Each row below is a small network's average activation on inputs in which a field has the value named, seen along a few directions.
Related values have similar rows: they may be neighbours, one step apart, or belong to one group.
In the rows, 500 means zero.
Strong random noise was added to every row along 2 fixed directions; ignore it. To show where, here is one row again and again, with new noise each time:
[389 558 359 388 439 574 597 582 549 421 479 313]
[410 493 393 432 488 568 549 549 527 456 499 346]
[369 838 357 233 248 530 646 678 481 390 485 506]
[394 366 344 491 568 612 582 521 614 427 464 139]


Values of MAKIB:
kep: [477 391 394 586 631 646 572 544 487 473 541 236]
togen: [441 762 483 355 392 474 559 712 616 445 412 521]
dodit: [556 540 621 468 492 463 402 485 468 511 589 644]
kobek: [543 722 656 598 344 430 613 469 489 316 397 720]
mig: [549 268 553 551 616 503 407 381 370 645 549 524]
ruva: [628 456 552 527 530 407 452 425 582 525 431 435]
kon: [457 523 546 512 527 605 430 539 357 569 667 763]
dop: [527 471 562 663 438 453 629 370 600 321 368 297]
fipi: [524 238 470 569 731 534 403 426 500 545 550 344]
baben: [570 585 544 586 435 366 519 491 523 555 394 723]
golu: [629 442 497 638 545 358 479 448 597 551 426 535]
vano: [478 302 535 547 599 545 379 431 426 653 601 581]
vab: [445 335 468 537 656 658 518 414 487 583 520 347]
ser: [504 597 542 360 414 439 472 487 448 510 548 610]
miz: [531 360 427 552 555 471 471 525 666 457 442 261]
The values of MAKIB form a line.
A walk along MAKIB starts at kep and steps to its neighbour kon. Put togen, mig, vano, vab, miz in the order it reaches them. -> vab, vano, mig, togen, miz
List every value one step from baben, in the order listed. -> dop, golu
List every value one step from ser, in the order listed. -> dodit, fipi

Values of MUS:
gup: [635 305 876 469 542 244 173 425 347 528 566 874]
guk: [344 472 308 265 572 552 531 704 682 474 481 134]
vuz: [672 586 539 568 557 280 519 335 636 380 395 521]
zono: [224 818 385 215 266 691 643 602 408 426 530 605]
kodu: [505 303 478 786 629 676 672 326 491 425 532 248]
lazo: [450 446 372 299 519 654 497 647 708 587 499 288]
pep: [427 117 462 842 746 652 519 319 437 576 531 318]
pirub: [619 287 463 506 494 256 414 397 703 522 428 294]
dak: [460 459 372 598 440 368 665 491 902 306 149 119]
pev: [325 716 297 403 407 704 828 609 453 401 428 126]
guma: [500 467 430 349 550 607 373 681 638 532 608 253]
dil: [618 384 487 930 651 670 641 407 349 447 487 501]
The values of MUS form 3 separate groups.
Which other values are in the same group as dak? Give them in the order they are listed. -> gup, vuz, pirub
Which other values are in the same group as lazo? Give them in the order they are listed. -> guk, guma
